A small network was shown many inputs. Here are its activations along a few directions, one row for each input.
Each table varies a few parts of the input and shows all the possible inputs, shuffled.
Descriptions start from the smaller parts, as in this example, which fits no table here: one of 4 places along a line, together with either a single point or one of 9 places along a line or (one of 3 separate values, together with one of 5 places around a ring).
Shared parts are said once, and a part with two or three values counts as separate values.
(in the rows, 128 means zero)

Other details of the inputs shift rows strongly along two fixed directions, in all tables alike. That doesn't count.

Rows:
r1: [146 159 163 149 130 100 117 185 120 135 139]
r2: [167 137 161 151 122  97 136 140  96 108 128]
r3: [127 145 145 123 102  81 122 191 112 138 118]
r4: [170 146 154 143 110  79 130 156  94 131 125]
r5: [122 145 162 134 116  92 119 198 120 119 128]
r6: [144 139 159 119 120  85 112 177 106 164 155]
r7: [ 66 101  57 101 141 221 128  69 180 118 110]
r8: [ 82 171  78 119 155 162 117 165 200 206 128]
r9: [ 65 150  48 111 166 211 128 103 224 189 122]
r10: [156 126 173 149 126  96 121 135  92 109 142]
r11: [153  66 122 135 108 136 174  17  89  29  99]
r12: [140 151 163 136 128  91 106 177 107 150 143]
r13: [138  89 119 123 112 136 141  83 103  75 105]
r14: [125 147 154 127 112  87 120 195 115 128 121]
r15: [157 126 169 145 125  94 124 135  88 114 138]
r16: [143  70 106 119 104 147 154  40 100  61  96]
r17: [ 60 149  58 122 177 219 126 107 228 175 131]
r18: [101 169 106 120 139 150 108 169 171 184 131]
r19: [ 76 156 105 105 125 142 110 183 171 169 120]
r20: [160 111 123 141 125 135 150  62 108  88 117]
r21: [ 67 152 108 105 161 180  94 167 192 194 168]
r22: [132  89  98 123 129 167 145  15 123  98 120]
r23: [152  99 122 132 117 126 140  53  97 104 124]
r24: [152 147 152 152 141  97 139 163 124 134 128]
r25: [154 148 148 148 138  93 137 161 123 137 126]
r26: [123 136 142 115 138 123 111 156 131 160 158]
r27: [117  75  96 123 123 179 146  42 128  62 107]
r28: [140  88 110 119 102 129 142  81 100  85 102]
r29: [161 125 172 125 117  80 122 155  90 137 152]
r30: [142 129 166 127 133 103 119 160 108 140 158]
Description of these inputs: one of 5 places along a line, together with either one of 2 separate values or one of 4 places along a line.
Q: Changing only the place on the line of 5 turns r6 into r26. The same change can be made to r28. Which row results?
A: r13
Q: List by row number the other rows that have the place on the line of 5 in common with r16.
A: r9, r18, r19, r22, r29
Q: List by row number the other rows that have the place on the line of 5 in common with r21.
A: r1, r5, r10, r17, r27

Rows:
r31: [146 112 164 106 104  81 130 186  85 117 158]
r32: [ 74 147  95 118 144 164 140  87 190 179 138]
r33: [188 145 164 138 125  68 156 170 113 145 134]
r34: [136 189 124 153 160 142 116 193 176 180 147]
r35: [122 134 175 119 105  49 121 168  99 115 141]
r36: [140  91  78 118 122 148 178  61 153  93 110]
r37: [142 124 104 172 157 156 149  33 142 104 116]
r38: [130 119 156 158  98 103 153 106 101  56  95]
r39: [118 104 120 146 154 176 125  31 113 101 149]
r40: [142 134 151 157 126  76 130 194  94 104  75]
r41: [187 138 160 169 123 120 157  89 109  86 147]
r42: [108 170 146  92 139 124 113 187 166 187 169]
r43: [118  90 101  92 114 153 157  53 143  80 138]
r44: [200 104 135 133 136  96 173 103  96 118 113]
r45: [155 117 151 145  93 120 164 120 108  50 105]
r46: [164 139 167 183 128 101 146  77 101  91 137]
r47: [117 176 137 115 131 124 135 187 174 194 159]
r48: [148 114 172 124 122  81 144  75  92 104 142]
r49: [ 47 109  82  91 138 170 115 108 161 155 144]
r50: [ 73 164 124 123 119 102 122 190 170 176 137]
r51: [102 151  77 153 185 181 119 102 176 171 114]
r52: [ 39 121  93 107 138 196 103 124 159 125 118]
r53: [ 79 170 119 143 135 124 111 211 168 150  94]
r54: [168 135 157 146 143  56 142 161  94 159 112]
r55: [184 184 152 152  86  93  80 150  65 151 122]
r56: [111 100 112 108 115 180 146  66 140  48 111]
r57: [ 79 134 137 121 121 137 114 128 137  90 110]
r58: [120  93 132 115 145 135 108 104 122 163 144]
r59: [112 152 144 146 152 139 109  93 139 125 152]
r60: [ 56  99  91 111 142 199  87 128 164 134 109]
r61: [146  60 148 124 111  89 123 102  76  96 128]
r62: [ 99 163 121 110 113 117 133 205 175 169 147]
r63: [ 82 151 143 105 147 121 100 178 138 201 164]
r64: [159  83 115 138 153 193 119  52 125 105 151]
r65: [161 151 130 111  53  65  97 164  65 145 105]
r66: [104 116 120  91 129 134  93 214 152 180 155]
r67: [111  82 108 108 118 189 142  77 117  58 119]
r68: [157  91 120 140 124  75 162 102  92  98  91]
r69: [172 145 186 148 135 106 112 173  83 124 174]
r70: [144  93 128 102 140 151 119 118 130 156 155]
r71: [167 133 147 144 121  93 141 208 101  98  86]
r72: [171 114 148 151 129  76 165  81 101 115 114]
r73: [149 122  77 101  86 159 123  20 101 142 103]
r74: [ 81  99  88  99 137 214  98 146 171 129 120]
r75: [176 122 138 128 119  64 152 194 102 128 112]
r76: [164 125 180 112 121  87 132 168  83 142 168]
r77: [ 71 130  66 117 142 150 139 112 191 159 110]
r78: [159 131 120 127  54 119 106 102  59  79  70]
r79: [116 188 150 128 153 144  95 186 165 166 174]
r80: [105 149 145 145 165 145  64 184 144 191 160]
r81: [124 149  70 139 181 201 131 111 186 165 125]
r82: [132 102  88 134 123 174 167  76 150  63  84]
Q: Changing only one part turns r37 into r53. The same change can be made to r34. Which row results?
A: r82
Q: What is each input in this table made of?
A: one of 4 places along a line, together with either a single point or (one of 2 separate values, together with one of 6 places along a line)
Q: Change only the choice among 2 separate values in r35. List by row number the other rows that result.
A: r43
Q: Change only the choice among 2 separate values in r56. List by row number the other rows that result.
A: r57

Rows:
r83: [ 75  99  48 102 125 194 147  60 179 114  96]
r84: [179 137 169 148 122  63 144 138  93 133 135]
r85: [105 118  68 136 165 213 143  43 183 128 125]
r86: [122 110 128 132 117 121 142 130 127  89 111]
r87: [171 124 180 151 122  82 121 146  86 116 152]
r88: [ 89 163  92 118 138 152 116 151 175 180 132]
r89: [155 135 173 148 109  79 136 161  93  90 119]
r90: [114  86  88 113 111 168 143  29 123  85 104]
r91: [135 152 134 137 116 102 127 168 118 128 100]
r92: [169 118 180 148 133  84 131 119  88 116 151]
r93: [121 155 132 116 120 115 115 189 139 162 127]
r94: [192  86 116 155 122 128 173  13  90  67 105]
r95: [ 92 110  72 115 154 211 143  41 174 118 133]
r96: [127 150 142 118 110  99 121 183 117 137 118]
r97: [156  95 140 123  95  90 153 121  84  77 103]
r98: [ 86 175 103 108 141 146 104 192 173 199 142]
r99: [103 138 137 118 125 118 119 201 140 133 126]
r100: [151 139 178 137 112  81 128 182  92 102 127]
r101: [140 128 122 122 140 129 142  99 133 148 137]
r102: [101 101 124 110 121 144 120 135 126 107 126]
r103: [150 125 158 149 117  84 137 173  99  88 104]
r104: [134 155 154 145 132 101 123 174 127 139 142]
r105: [151 121 139 138 138 130 138 110 123 117 146]
r106: [ 66 150 109 111 137 167  96 166 171 160 134]
r107: [158  66 124 118  97 132 155  22  71  49 105]
r108: [165 110 158 134  97  85 129 122  80 101 119]
r109: [ 97 152 114 118 167 164 120 140 180 181 155]
r110: [126  94  98 132 130 175 155  36 145  80 114]
r111: [171 121 189 139 135  80 124 141  81 124 158]
r112: [100 146 149 114 126 126  97 192 128 145 139]
r113: [173 127 173 140 120  67 128 135  82 136 143]
r114: [160 117 182 134 112  89 118 158  80 102 139]
r115: [143 149 125 141 147 118 135 130 138 161 125]
r116: [133 114 143 127 132 132 122 110 107 113 147]
r117: [127 148 128 127 116 112 124 163 138 147 119]
r118: [138 117 173 134 105  75 118 188  88 100 125]
r119: [146 125 134 149 132 132 140 115 125  99 111]
r120: [149 120 145 120 132 109 125 112 105 145 146]
r121: [ 71 171  93 108 129 151 107 184 183 180 117]
r122: [100 113  78 126 166 201 151  29 184 134 137]
r123: [110 151 118 126 120 108 119 202 141 147 100]
r124: [ 75 172 104 126 150 164 106 186 183 164 117]
r125: [128 137 148 126 141 128 104 161 128 155 161]
r126: [ 82 152 107  96 129 156  91 182 164 188 137]
r127: [178 123 142 154 118  92 151 101  85  95 109]
r128: [142 134 141 120 124 111 109 153 113 158 149]
r129: [ 84 148  99 101 138 161  99 151 159 184 145]
r130: [ 90 166 107 113 140 145  90 184 172 210 152]
r131: [142  84 112 128 127 166 159  34 123  67 117]
r132: [ 95 168 113 131 155 154 109 175 185 186 153]
r133: [159  95 114 153 155 158 169  13 125  85 120]
r134: [141 138 119 135 127 121 133 124 137 147 133]
r135: [ 79 140 101 119 149 176 105 126 170 161 148]
r136: [147 105 160 117  92  74 124 168  73 102 117]
r137: [174 129 162 164 130  93 145 124  89  90 123]
r138: [119 101 120 115 102 116 128 125 110 106 109]
r139: [138 149 130 125 130 116 122 160 134 164 142]
r140: [ 82 100  75 112 142 213 126  48 175 118 126]
r141: [136 130 136 129 116 107 119 130 107 135 134]
r142: [138  98  82 132 126 170 158  31 136  89  91]
Q: Changing only one part turns r97 into r123. The same change can be made to r105. Which row results?
A: r85
Q: Changing only one part turns r122 into r133. The same change can be made to r117. Which row results?
A: r142
Q: What is each input in this table made of?
A: one of 2 separate values, together with one of 5 places along a line, together with one of 6 places along a line
Q: Start at r119 and move only the place on the line of 5, one step at a time. The first step leads to r110. Which rows follow, in order?
A: r131, r140, r114
Q: Change only the choice among 2 separate values in r122. List by row number the other rows that result.
A: r84
Q: Change only the place on the line of 6 in r138. List by row number the other rows that result.
A: r90, r108, r113, r130, r141
Q: Change only the place on the line of 6 in r140. List by row number the other rows that result.
A: r87, r92, r106, r118, r135
